These are the activations of a small neural network, seen along a few directions. Each row is one input.
Each table varies a few parts of the input and shows all the possible inputs, shuffled.
A made-up example of a description, with smaller parts first: one of 6 places along a line, together with either a single point or one of 9 places around a ring or (one of 2 separate values, together with one of 5 places around a ring).
Shared parts are said once, and a part with two or three values counts as separate values.

Other details of the inputs vary at random and push rows far along two fixed directions, the same in every table; ignore that.

Table:
row 1: [ -1 -11  -5   2  -4   8   2 -11   6  -7   2 -14]
row 2: [ -8 -11  -6  -5  -1   1   3 -16   3  -7   6  -4]
row 3: [ -9 -10  -6 -12  -9   1   7 -17   0   2   4   0]
row 4: [  0  -7 -10  -4 -11  12   3  -9  -1 -12   5  -3]
row 5: [-38  62   2  18  13 -16  77  70  54  -4  -1   2]
row 6: [ -1 -10 -12   0  -5   6   1  -9   1 -14   6  -7]
row 7: [  0  -9  -3  -2  -9  14   4 -11   5  -4   0 -10]
row 8: [ -1 -12 -10   7  -3   7   9  -4 -16  -6   4 -10]
row 9: [  4 -13 -12   0  -1   5   6  -7  -2  -9   6  -6]
row 10: [ -8  -9  -4  -9  -5   7   6 -17   1  -3   4   0]
row 11: [ -6  27  10  13  10 -14   3  17  -6   9  -5  11]
row 12: [-10 -32   0 -23   8   7   9   3   7   7   0   7]
row 13: [ 21  20  18  19   9  -9 -37   5 -22  16 -14   8]
row 14: [ 18  18  30 -15  20 -17 -46  36  -2  21  -5  21]
row 15: [ -5 -16  -1  -1   0   1  10 -13  -4  -2   3  -4]
row 16: [  2 -16  -1   6  -3   8   8  -7   0  -2  -1 -14]
row 17: [ -1 -10  -5  -4 -15   8   5 -10   4   2  -1 -11]
row 18: [ 23  24  13  13   7 -14 -34  10 -14   5 -11  16]
row 19: [ -3 -15  -6  -5   3   0   8 -14   0  -1   7  -3]
row 20: [ 24  29   9   4  -5 -14 -45   5 -13   9 -11  23]
Each input here is: either one of 2 separate values or (one of 3 separate values, together with one of 6 places along a line).
- Which other rows does row 13 become when the choice among 3 separate values takes its other values? List them by row number. => row 8, row 11

Table:
row 21: [  2   7   6  -8   2  -5 -11   6   7   4   0   6]
row 22: [ 4  7  6 10 11 -7 -4  4 -5  3 -1  2]
row 23: [ 5  3  5  2  8 -2 -7 12 -1  2 -3  3]
row 24: [ 6  5  8  5  4 -2 -5  8  2  7 -5  0]
row 25: [  0 -43 -12 -20  -7  17  -2 -26  -4  -8  10 -11]
row 26: [-1  7  8 -8  2 -5 -8  4  2  9 -3  9]
row 27: [  2 -29 -17  -8 -15  14   2 -29  -9 -11   9 -13]
row 28: [ 2  3  9  2  7 -4 -5  7 -5 10 -4  1]
row 29: [ 1 17  1  6 -5 -4 -7 -4  0 -2 -4  6]
row 30: [ 3  7  7 -6  0 -3 -8  4  7  6 -3  8]
row 31: [-50  19 -19  13  -6   7  95  32  39 -21  10 -20]
row 32: [ 5  5  7  2  6 -3 -8 11  2  4 -2 -1]
row 33: [ 3  2  8  2  9 -3 -4 11 -5  8 -5  5]
row 34: [ -5 -46 -13 -21  -8  15   5 -24  -6  -5  11 -11]
row 35: [ 4 16 -1  7 -4 -6 -6 -4  2 -1 -5  6]
row 36: [ 0  8  3 -4  5 -8 -8 -2  2  2  0 11]
row 37: [ -4 -45 -11 -20  -7  17   4 -27  -7  -3   9 -10]
row 38: [ 3  1  7  1  8 -6 -5 14 -5  6 -2  4]
row 39: [ 6 14  1 14 -2 -2 -4  2 -6 -3 -3 -1]
row 40: [ 3 16  0  4 -4 -4 -6 -2  0 -4 -3  6]
row 41: [ 7 13 -1 11 -3 -2 -4  4 -7 -1 -1 -1]
row 42: [ 6 14 -1 16 -2 -5 -4 -2 -3  0 -5 -1]
- Changing only one part turns row 28 into row 26. The same change can be made to row 31. Which row results? => row 29
- Describe the family of inputs behind these rows. => one of 2 separate values, together with either a single point or one of 4 places along a line or one of 6 places around a ring
- Which other rows does row 41 become when the choice among 2 separate values takes its other values? List them by row number. => row 27

Table:
row 43: [-14  19   2   3   3 -10  16   1   9   3  -4  10]
row 44: [-27 -20 -31   9 -14  18  76   2  21 -29  15 -32]
row 45: [-24 -44 -20 -14  -9  21  52  -2  10 -10  14 -28]
row 46: [  7  -2   9   1  13  -2 -12   7  -5   6  -4   3]
row 47: [ 42 -50  -3 -12 -14  12 -84 -77 -59   5  -4   5]
row 48: [  2  25   0   1  -7  -4 -11   4   6  -3   0   5]
row 49: [  8  -9   6 -12   4   1 -19  -6  -3   4   0   8]
row 50: [ 1 16  1  2 -7  1 -9  5 10 -2 -5  4]
row 51: [  6  -2   9   2  13  -3 -13   7  -6   6  -2   3]
row 52: [-43 -19 -22   6  -5  13  87   0  20 -16  15 -27]
row 53: [10 32  2 20  1 -5 -1 16 -1 -5 -4  1]
row 54: [  5  29  12  15   1  -5   0  22  10   4 -10  -3]
row 55: [  6   3   8   1   7  -6 -12  13  -5   9  -4   3]
row 56: [  9 -10   5 -13  -1   2 -20  -4  -4   8  -1   7]
row 57: [ -9  25   8  17  11 -13  18  12   6   9  -5   4]
row 58: [  9  -5   8   0   9   0 -15   7  -7   9  -5   3]
row 59: [-13  21  -1   3  -1 -10  12   1   6   0  -2  11]
row 60: [  7  -9   6 -12   5   0 -20  -7  -4   3   2   8]
row 61: [  7  -6   5 -13  -1  -3 -20  -3  -4   6   0   8]
row 62: [  8 -90 -27 -25 -29  41 -10 -74 -16 -16  16 -40]
row 63: [  5  -7   5 -13   2  -4 -19  -4  -3   3   1   8]
row 64: [ -9  29   3  20   6 -13  17  15   0   3  -3   6]
row 65: [-10  15   4   1   4 -10  10  -4   9   7  -4  10]
row 66: [  9 -12   5 -13   1   3 -21  -7  -4   6  -1   8]
row 67: [ 2 38  6 19 -1 -8  4 23  4 -2 -3 -1]
row 68: [  4   0   8   2  13  -7 -11  11  -4   4  -1   2]
row 69: [ 3 30  7 18 -1 -3  1 23  8  0 -9  0]
row 70: [  8  -3   7   0   6  -1 -11  10  -5  10  -5   2]
row 71: [-7 26  1 16  2 -8 12 14 -7 -1 -4  9]
row 72: [-28 -46 -21 -22  -8  18  48 -12  17 -18  20 -22]
row 73: [  3   1   7   1  10  -7 -10  11  -5   5  -2   2]
row 74: [  8  20  -5   3  -6  -2 -12  -2   3  -6   0   6]
row 75: [ 10 -12   3 -16  -3   2 -19  -6  -5   8   0   7]
row 76: [ 5 19 -7  6 -5 -7 -6  2  9 -8 -3  8]
- Describe the family of inputs behind these rows. => one of 2 separate values, together with either one of 4 places along a line or one of 5 places along a line or one of 8 places around a ring
- Changing only the choice among 2 separate values turns row 72 into row 68. The same change can be made to row 48. Which row results? => row 67
- Which other rows does row 59 become when the place on the line of 4 takes its other values? List them by row number. => row 43, row 47, row 65
- Start at row 44 and move only the place on the line of 5, one step at a time. The first step leads to row 53. Which rows follow, in order? => row 67, row 69, row 54
